These are the activations of a small neural network, seen along a few directions. Each row is one input.
In each table, some parts of the input vary, and every possible input appears once, in random order.
A made-up example of a description, with smaller parts first: values(3) and (point or ring(11) or (line(4) and ring(8))).
Shared parts are said once, and a part with two or three values counts as separate values.

Other details of the inputs shift rows strongly along three fixed directions, in all tables alike. That doesn't count.
To show where, the next rows are all for the same input, with only those details redrawn:
[-14 -15  -8  30   3 -42  -5   8  -2  66  -7  -5]
[ 20  -5 -48 -10  -9 -27 -12  48   0  72 -35 -32]
[-38 -27  50  33  45 -23  11 -30  -3 -44  57  22]
[ 25   4 -51 -32   4 -17 -12  55  -6  38 -29 -38]
[ -3 -28   9   7 -14  30  19  -7  35 -54  38 -16]
[-31 -16  27  25  61 -57  -4  -2 -25  11  25  19]
[ -5 -19  -4  27 -17 -19   3   2  15  40   6 -11]
[ 15   5 -28 -47  55 -16 -11  52 -25 -26  -2 -24]

Table:
row 1: [  1   0  22   3 -19  10  15 -27  10 -18  -5  11]
row 2: [  6  37 -17 -26  46  -3 -23   6 -20 -29   0  -3]
row 3: [  3  -6  21  -6 -23  26  18  -8   7 -31   1  16]
row 4: [ -6  -5  32  -5  -2  15  12 -23  -3 -42   6  20]
row 5: [-14  25   4 -36  86 -33 -23   0 -47 -27  10  21]
row 6: [  3  23 -27  -2  -1 -14 -22  -3  -5  56 -26  -6]
row 7: [-19 -14  32  41 -44   0  16 -19   3  39  -5  28]
row 8: [ 33  29 -45 -10 -45  55 -11   4  36 -22  -7 -36]
row 9: [  9  27  -5  15 -14  -8  -5 -13   0  24 -35  -4]
row 10: [ 11 -27 -12  14 -50  26  14  -1  44  -1  14 -26]
row 11: [-30 -20  35  48 -22   2   7 -26   0  32  33  35]
row 12: [ 18   3   7 -27  -6  30   9  27 -18 -42  -4   1]
row 13: [ 21   4 -20   9 -78  32  15 -20  38  26 -38 -17]
row 14: [-21  -9  27  31  39 -69   1   1 -31  42 -15  11]
row 15: [ -8 -14  18 -16  -9  51  11  -6   9 -65  42  16]
row 16: [ 28  39 -31 -11  -4   2 -15  18  -9  16 -48 -23]
row 17: [  2   8  20   2  -1  26  11 -33  12 -50  -2   3]
row 18: [ 10  23 -14 -62  62 -11 -18  23 -33 -34   3   5]
row 19: [ 17  -5 -16 -40 -21  52   2  13  15 -41  14   0]
row 20: [-31 -15  22  43 -20 -19  -5 -40   4  61  10  34]
What do these inputs look like to the network?
Answer: values(2) and (point or line(9))
The inputs of row 8 and row 16 match in every part but the values(2) part. If row 18 is changed in the same way as row 8 into row 16, which row does it become?
Answer: row 1
Change only the values(2) part in row 14. List by row number the other rows that result.
Answer: row 10
Change only the values(2) part in row 5. List by row number the other rows that result.
Answer: row 13

Table:
row 21: [-12  -2  -5  11  29 -38  -9 -18 -18  31  -8  -9]
row 22: [-18 -26  18  50 -41  -4   7 -37  42  43  -2  -3]
row 23: [-25   7  28   8  53 -36 -10 -39 -30 -31  21  23]
row 24: [  4  20   3  -6  33 -51   0  14 -32  19 -25   9]
row 25: [-16  -8  10  19   1   2  -1 -11  20   3  44   4]
row 26: [ 14  -7  12 -21  25  18  18   0  13 -62  20  -5]
row 27: [  9  22 -17   8 -26   0 -18  11  -2  65 -47  -3]
row 28: [  0   9   5  -3  -7  43  -2 -18   9 -52   2   2]
row 29: [-43 -28  34  63   6 -29   5 -56  14  24  14  20]
row 30: [  6  10  -8   0  45 -40 -15  43 -26  31 -10  -5]
row 31: [ -2  -6  -7  -7  22  24   0  -4   1 -76  33 -21]
row 32: [-11 -16  17  50 -34   3  26 -11  26   3  24  -8]
row 33: [-10  -6  15  23 -43  15  12 -48  42  15  29  21]
row 34: [ -4  25   9 -25  32  11  -6  -5 -17 -33  24  23]
row 35: [-10  21  -8  14  17 -25 -17 -13 -40  38 -20  12]
row 36: [-26  -1  21  18  43 -31 -16   4 -12  -2  24   7]
row 37: [ -3  16  11  -8  55 -51 -10  15 -36  15 -22  21]
row 38: [  3 -31  -4 -13 -28   3   8  21  -3  46 -13  -2]
row 39: [ 26  -4 -19  -6 -41  10  23  12  27   9 -14 -32]
row 40: [ 32  28 -25 -29 -24  26   8  31 -10 -10 -27 -19]
row 41: [  1 -12  23 -16 -16  37   7   5 -17 -36   8  26]
row 42: [ 27  23 -35 -46  -2   9 -16  33   6  -9 -38 -24]
row 43: [ -4 -12   0   2 -26  20  15 -26  37   9  32  -1]
row 44: [  8 -13 -12 -30 -28  -1   3  23 -11  22 -19  15]
row 45: [ 16  16  21 -20   9  41   7  -1  -1 -76  12   7]
row 46: [ 18   5 -41  -4 -51  16  -9   0  27  35 -42 -23]
row 47: [ 11 -22 -15 -33   9   6  -7  60 -28  -3  -2  -9]
row 48: [ 10  -7 -32   0 -13  25  -7  16  20 -18   1 -27]
The inputs of row 33 and row 43 match in every part but one. If row 46 is changed in the same way as row 33 into row 43, which row does it become?
Answer: row 29
What do these inputs look like to the network?
Answer: line(4) and (values(2) or line(5))
Start at row 40 and move only the line(4) part, one step at a time. The first step leads to row 24. Which rows follow, in order?
Answer: row 39, row 32
